These are the activations of a small neural network, seen along a few directions. Each row is one input.
Each table varies a few parts of the input and shows all the possible inputs, shuffled.
A made-up example of a description, with smaller parts first: one of 3 separate values, together with either a single point or one of 9 places around a ring or (one of 4 places along a line, together with one of 5 places around a ring).
Shared parts are said once, and a part with two or three values counts as separate values.
In the rows, 128 means zero.

Other details of the inputs vary at random and push rows far along two fixed directions, the same in every table; ignore that.

Rows:
x1: [118 127 128 123 135 127 135 138 124 131 125 125 132 129 134]
x2: [124 147 131 135 129 125 139 124 122 119 133 133 120 129 136]
x3: [140 118 124 120 124 132 108 126 143 131 129 129 134 128 124]
x4: [122 129 126 129 130 128 138 132 121 128 126 129 129 128 130]
x5: [119  91 124  93 194  81 139 220 116 162  97  77 155 136 131]
x6: [138 116 121 127 119 133 115 120 135 132 128 129 136 125 117]
x7: [126 125 128 123 128 132 123 130 132 131 128 128 131 129 128]
x8: [137 117 126 119 121 133 109 124 144 133 130 128 135 130 124]
x9: [141 116 120 128 122 133 114 120 134 129 130 129 134 128 118]
x10: [119 153 133 135 137 121 150 134 113 120 132 132 117 132 141]
x11: [131 117 126 121 120 136 111 120 141 132 129 129 134 126 122]
x12: [114 162 137 145 136 124 167 127  99 112 133 135 109 133 141]
x13: [115 141 133 126 137 126 144 138 119 126 128 127 123 131 137]
x14: [116 154 133 137 142 118 157 138 107 117 131 129 117 135 141]
x15: [121 101 130 110 168  96 133 183 122 151 106  93 142 130 127]
x16: [136 127 123 125 127 127 117 127 135 129 129 127 132 128 127]
x17: [111 140 132 128 141 124 151 144 113 128 125 125 125 132 141]
x18: [136 125 122 127 130 127 122 131 130 128 130 127 132 130 126]
x19: [137 126 123 126 126 128 117 126 137 129 130 129 132 128 127]
x20: [115 139 149 148 121 124 144 110 115 120 126 128 103 118 129]
x21: [129 131 127 134 122 131 131 121 125 126 130 133 127 127 124]
x22: [126 133 131 121 133 126 131 136 128 129 128 126 128 132 134]
x23: [117 153 133 137 142 119 156 139 106 118 131 130 117 135 141]
x24: [133 130 128 125 126 129 121 126 135 127 129 131 128 130 129]
x25: [125 137 129 136 124 130 139 121 119 123 131 135 123 127 127]
x26: [136 117 125 118 121 132 108 124 144 133 130 128 135 129 124]
x27: [132 118 126 122 120 137 111 120 141 132 128 128 133 126 123]
x28: [124 122 127 124 128 133 127 131 129 131 126 127 132 127 130]
x29: [141 119 120 128 122 131 111 120 137 129 130 129 134 128 121]
x30: [127 140 129 138 127 129 141 120 117 119 132 133 121 130 129]
x31: [128 139 132 130 124 130 128 120 130 121 132 134 122 129 132]
x32: [129 128 130 121 126 130 122 128 133 129 130 129 128 130 129]
x33: [127 137 129 136 123 132 138 120 120 122 131 135 123 126 127]
x34: [137 117 125 119 120 133 109 124 144 133 130 128 134 129 124]
x35: [120 131 126 129 131 127 140 133 120 128 126 129 128 128 131]
x36: [115 139 148 148 122 123 146 113 117 121 126 127 104 118 130]
x37: [133 114 120 126 117 135 116 120 136 133 126 130 135 124 120]
x38: [132 116 125 121 121 136 110 123 142 134 129 129 135 127 122]
x39: [141 119 120 128 122 131 111 121 138 129 131 130 135 129 121]
x40: [128 127 127 133 116 136 128 117 128 127 129 136 127 124 125]
x41: [115 140 149 150 120 123 146 109 117 119 126 129 103 117 130]
x42: [123 147 131 138 135 125 152 130 110 118 131 131 118 132 134]
x43: [130 138 131 131 123 131 128 120 132 122 132 134 122 129 132]
x44: [140 121 122 125 122 130 110 121 140 130 131 131 133 127 123]
x45: [139 119 121 128 125 131 119 123 131 128 129 127 133 129 121]
x46: [130 115 124 125 118 139 113 118 140 132 127 130 135 124 123]
x47: [137 116 121 127 120 133 115 120 136 131 129 130 136 125 117]
x48: [139 121 124 122 121 132 110 121 142 129 129 130 132 128 125]
x49: [130 115 124 125 118 139 113 118 139 132 128 131 135 124 123]
x50: [123 130 126 129 128 130 138 131 122 128 127 130 128 127 130]
Each input here is: one of 5 separate values, together with either a single point or one of 9 places around a ring.
- The inputs of x49 and x1 match in every part but the choice among 5 separate values. If x25 is changed in the same way as x49 into x1, which row does it become? => x47
- The inputs of x11 and x38 match in every part but the choice among 5 separate values. If x14 is changed in the same way as x11 into x38, which row does it become? => x39
- Change only the choice among 5 separate values in x15. List by row number the other rows that result. => x5, x20, x36, x41

Rows:
x51: [101 140 129 148 121 132 167 123  95 122 128 143 121 124 133]
x52: [138 157 142 146 117 128 150 111 114 107 137 147 101 129 126]
x53: [120 137 137 163 125 118 169 111  91 119 123 125 108 110 114]
x54: [141 104 100  79 150 122 112 180 142 154 124 113 168 147 125]
x55: [122 139 139 165 123 119 171 109  92 117 123 127 106 111 115]
x56: [ 71 147 191 135 110 134 148 101 128 127 120 125  77 105 148]
x57: [159 106 119 144 106 125  79  98 157 134 133 134 135 112 103]
x58: [120  99 119 114 190  88 152 199  98 147 103  78 145 138 123]
x59: [139 117 109  89 140 144  99 152 151 140 135 124 165 147 122]
x60: [118 168 128 124 123 137 161 129 113 117 141 146 119 144 143]
x61: [107 168 130 130 139 132 153 129 120 110 137 144 119 134 159]
x62: [165  98 122 135 102 131  66  92 170 128 136 127 135 121 111]
x63: [154 104 117 137 117 118  84 113 152 139 130 128 139 114 105]
x64: [126  94 105 105 155 129 123 170 126 150 117 113 160 136 130]
x65: [177 114 131 145  51 174  56  24 173 110 152 164 112 119  98]
x66: [133 162 144 137 129 127 147 117 112 108 136 136 103 144 141]
x67: [164  97 121 134  98 134  63  86 171 128 137 129 134 118 110]
x68: [124 100 120 119 183  91 149 191 103 145 103  82 144 138 122]
x69: [142 113 107  90 133 150  90 141 156 140 138 127 164 143 119]
x70: [ 98 144 130 145 135 123 179 143  89 123 123 136 124 130 139]
x71: [ 73 146 193 137 109 134 149 104 132 127 119 126  79 108 148]
x72: [111 166 124 133 125 128 152 128 115 115 131 141 116 127 154]
x73: [151  92  96  96 129 126  83 154 163 151 116 117 166 127 125]
x74: [114 162 128 129 135 135 145 127 127 111 136 142 122 135 156]
x75: [124  97 106 104 163 124 130 183 123 150 114 107 162 139 134]
x76: [136 155 140 144 119 126 148 113 113 109 138 145 103 128 125]
- What do these inputs look like to the network? => one of 2 separate values, together with either a single point or (one of 3 separate values, together with one of 4 places along a line)
- The inputs of x67 and x62 match in every part but the choice among 2 separate values. If x61 is changed in the same way as x67 into x62, which row does it become? => x74
- Start at x59 and move only the place on the line of 4, one step at a time. The first step leads to x60. Which rows follow, in order? => x66, x52
- Change only the choice among 2 separate values in x58. List by row number the other rows that result. => x68
